Each row below holds a small network's activations on one input, seen along a few directions.
In each table, some parts of the input vary, and every possible input appears once, in random order.
A made-up example of a description, with smaller parts first: values(3) and (point or ring(11) or (line(6) and ring(8))).
Shared parts are said once, and a part with two or three values counts as separate values.

Table:
R1: [-26 -47 -36   6  37  16   4 -27  44  -4 -38   8  22  10 -45  14   8]
R2: [ 27 -24 -37 -10  -9 -53 -33 -46  11  33  21  -3  12  11  25 -22  35]
R3: [  3 -15 -30   4 -10 -33  15 -20  41  18  10  33 -36   4   8 -30  35]
R4: [-20  18  45   2  14  45  27  44 -10 -14   7  14  13  13  15  11  -4]
R5: [-54 -30 -11 -18 -14   4  -7  25  12  -2 -39 -11 -33 -19  -7 -27 -14]
R6: [-28 -40  28  19  23  20  27  19 -23 -11  25  40  20   7 -22 -19  25]
R7: [-39 -54 -23   4  15   8  21   5  31   4 -20  22 -10  10  -4 -33  24]
R8: [-11  -1  18  -5 -12  36  26  41 -24  -6 -41 -27 -21 -16  18  -4 -36]
R9: [ 22  57  32   8 -15  10  17  21  -2  -2  38  23 -14  11  26  15   9]
R10: [-41 -23 -22 -17   8  10 -22  -7  25 -12 -58 -26   0 -18 -48  21 -28]
R11: [ 48  53  20  -1 -10  -9 -28 -14 -13 -15  55  -9  29  15  52  23   4]
R12: [-16  -1 -13 -15 -54 -40 -18   7   2  27 -15  -2 -52 -19  -1 -18   3]
R13: [ 18   8  11  34   8 -10  18  -9   7 -15  62  48 -15   3  -6 -21  32]
R14: [-12 -23  11  29  57  31  13 -18  11 -35  12  25  46   6 -58  22   3]
R15: [ 27  28  18  -5 -50 -12  17  23 -33  25 -19 -18 -39 -18  23   3 -20]
R16: [ 47  20  -9  17  29 -29 -20 -37  -9 -13  74  11  26  18  11 -24  29]
R17: [ 53  34  -1 -19 -35 -31 -25  -8 -48  24  -4 -46   6 -11  46   5 -29]
R18: [  0   6   5  -2  10  42  12   9 -11 -15 -57 -45  10 -15 -24  45 -50]
R19: [ 13  10 -37 -33 -31 -56 -58 -21 -14  33  -1 -36 -12  -5  17 -21  -4]
R20: [-10  26  32   3  36  50  14  11   2 -21 -10  -1  47  12 -26  59 -21]
What is each input in this table made of?
> line(4) and ring(5)
The inputs of R7 and R1 match in every part but the line(4) part. If R5 is changed in the same way as R7 into R1, which row does it become?
> R10
A walk changes only the line(4) part. It starts at R18 and steps to R8. List the rest of the walk in order.
> R15, R17
Change only the ring(5) part in R16. List by row number the other rows that result.
> R2, R11, R17, R19
Change only the ring(5) part in R12. List by row number the other rows that result.
> R3, R9, R13, R15

Table:
R21: [-32 -19  13  13  11  38  44  27   2 -19 -11  20 -20  -2  -9 -11  -4]
R22: [ 75  94  52  22 -15 -10   3  -7 -31   0  73  19  18  10  16  49   2]
R23: [ 46   0 -38  -1 -33 -61  -4 -34  10  34  15  -3 -30   0  42 -26  24]
R24: [-17 -21 -15   0  24  26  -5  -9  12 -12 -45 -25  32  -6 -31  24 -30]
R25: [-33   0  18   1  -3  43  24  44 -10   3 -37  -9  -9  -5 -11  15 -28]
R26: [ 33  22 -32 -19 -31 -44 -24 -21  35  28  17   3 -35   9  57 -25  23]
R27: [-19 -10  15  -7  -4  39  11  24  -1 -14 -47 -32   5  -5 -15  31 -32]
R28: [ 15  42 -28 -27 -32 -51 -42 -12  25   6  27 -19 -40  -6  52 -34   9]
R29: [-26   1  25   1   7  35  37  41  -8  -9 -30   9 -19  -5 -10  -2  -8]
R30: [-31 -28  -8   1  32  10   1 -16  12  -1 -20  11  35  15 -50  14   3]
R31: [-41 -30  17  11   6  21  32  26   5 -16  -5  46  -2  -4 -19  -9  12]
R32: [-17 -28 -19  -5  40  21  -4 -12   9  -7 -26 -12  34   4 -45  27  -8]
R33: [-37 -39 -10  20  21  16  -3  -6  16  -8  -4  23  17  15 -46   7  22]
R34: [ 44   4 -36  -8 -39 -60 -28 -33 -21  21  17 -16 -35 -20  25 -44  12]
R35: [-36 -34  20  11  22  18  19   5  17  -1   9  32   9   1 -36   0  24]
R36: [ 27  18 -28 -21 -36 -62 -49 -16  -8   7  28 -22 -42 -18  34 -43  -6]
R37: [ 67  41  47  12  15  -7 -10  -2 -63   1  91   3  62  32  67  -7  22]
R38: [-19 -13   7  -4  16  28  -2   2  -1 -13 -52 -27  19 -13 -18  34 -35]
What is each input in this table made of?
> values(2) or ring(5) or ring(11)
A walk changes only the ring(11) part. It starts at R25 and steps to R29. List the rest of the walk in order.
> R21, R31, R35, R33, R30, R32, R24, R38, R27

Table:
R39: [ 61  68  11   7  -4 -11   3 -21  11  -4  46   3 -12  -1  18  25   2]
R40: [ 44  23  22   1 -18  -7 -21   1 -32  22  48 -30  17   3  40   2  10]
R41: [ 12 -24 -11  -2  -3 -29 -29 -26 -14 -28  50  15  -4  -1  31 -55  16]
R42: [-42 -22 -10  -3  42   7   0  -6  33   5 -13  17  36  27 -19 -13  21]
R43: [ 31  34 -33  10   5 -43   2 -34  31  11  38  32 -26  10  -1 -20  31]
R44: [-36 -12 -13 -22   8  22 -15   7  35  -7 -56 -25   5  12  -2   6 -24]
R45: [ 15   2 -24 -18 -24 -27 -44  -7 -14 -21   3 -36 -27 -11  38 -47 -28]
R46: [ 38  34  14  -6  -8 -12 -26   1 -52 -27  48  -5  23   4  42 -26 -16]
R47: [-21  28  67  21  -6  42  53  54 -20 -20  11  25 -22  -6  28   4  -3]
R48: [ 23  -1  25  21  18  38  20   3 -43  -3 -17   2  27   4 -31  25 -17]
R49: [-52 -27  -6  10  11   6 -18  -8  28 -12  10  37  18   3 -35  15  16]
R50: [ -2 -31 -13  20   0  16   2   4  -2   1 -64 -27 -17 -16 -31   5 -30]
R51: [  4   3 -23 -21 -36 -40 -25 -11 -15  36   0 -36 -20 -16  43 -24 -16]
R52: [  9   6  44  13  13  23   8   9 -18 -16   9 -15  17  -1 -54  45  -7]
R53: [-24 -12  -7 -14  -5  -1   3   4   2  -2 -39 -25 -18 -27 -55  17 -23]
R54: [  9 -27 -14   6 -24 -31 -21 -24  -8  24  46   8  -4  11  33 -33  30]
R55: [ -2 -41 -12  30  35   7  15  -9  -7  12 -21  14  12   0 -52 -15  21]
R56: [-13  18  34  -5  22  36 -18  12   1 -15  15  -2  28  -1 -29  55  -2]
R57: [ 36  45 -38  -9 -31 -27 -12 -25  34   0  -4 -11 -56  -5  16  -3 -15]
R58: [-24 -26  -6  19  21 -10   6  -3   3   1   0  13   4   8 -72  -2  26]
R59: [ 23  17 -18 -28 -46 -49 -14 -16  13  34 -17 -10 -25 -18  36   2  -1]
R60: [-21  20  27  -5  26  32   5  10  -1  -6  -9   5  56  28   4  26 -23]
R61: [ 15 -14  20   4  41  44  29   7 -13 -13  -8 -23  41   9   3  37  -9]
R62: [ 50  44  19  -1 -37 -27  -6  -3 -20  23  27  14  16  17  40  23  13]
R63: [-37 -20  17   9   2  17  47  47   8  -5  11  56 -36  -1   1 -40  23]
R64: [-14 -45 -29   9  47  13  27  -4   9   5 -15   5  32  16 -17 -11  23]
R65: [-51   1 -15 -27   2   5 -24   6  21   0 -36  -8  -3 -26 -28  26 -26]
R66: [-47  10   8 -14 -32  26  48  51   4  -6 -33  11 -52 -39  21 -29 -16]
R67: [ 25 -14  -5   2 -32 -44  -8 -31  17  21  29  34 -12  13  30  -5  45]
R68: [-10 -36 -31  -7  13  26  13  10  11 -10 -60 -36   0   2   2  10 -21]
What is each input in this table made of?
> values(3) and (point or line(4) or ring(5))
The inputs of R40 and R51 match in every part but the values(3) part. If R52 is changed in the same way as R40 into R51, which row does it become?
> R53
List by row number the other rows that have the values(3) part in common with R63.
> R41, R42, R43, R49, R54, R55, R58, R64, R67
Change only the ring(5) part in R60. List by row number the other rows that result.
> R48, R52, R56, R61
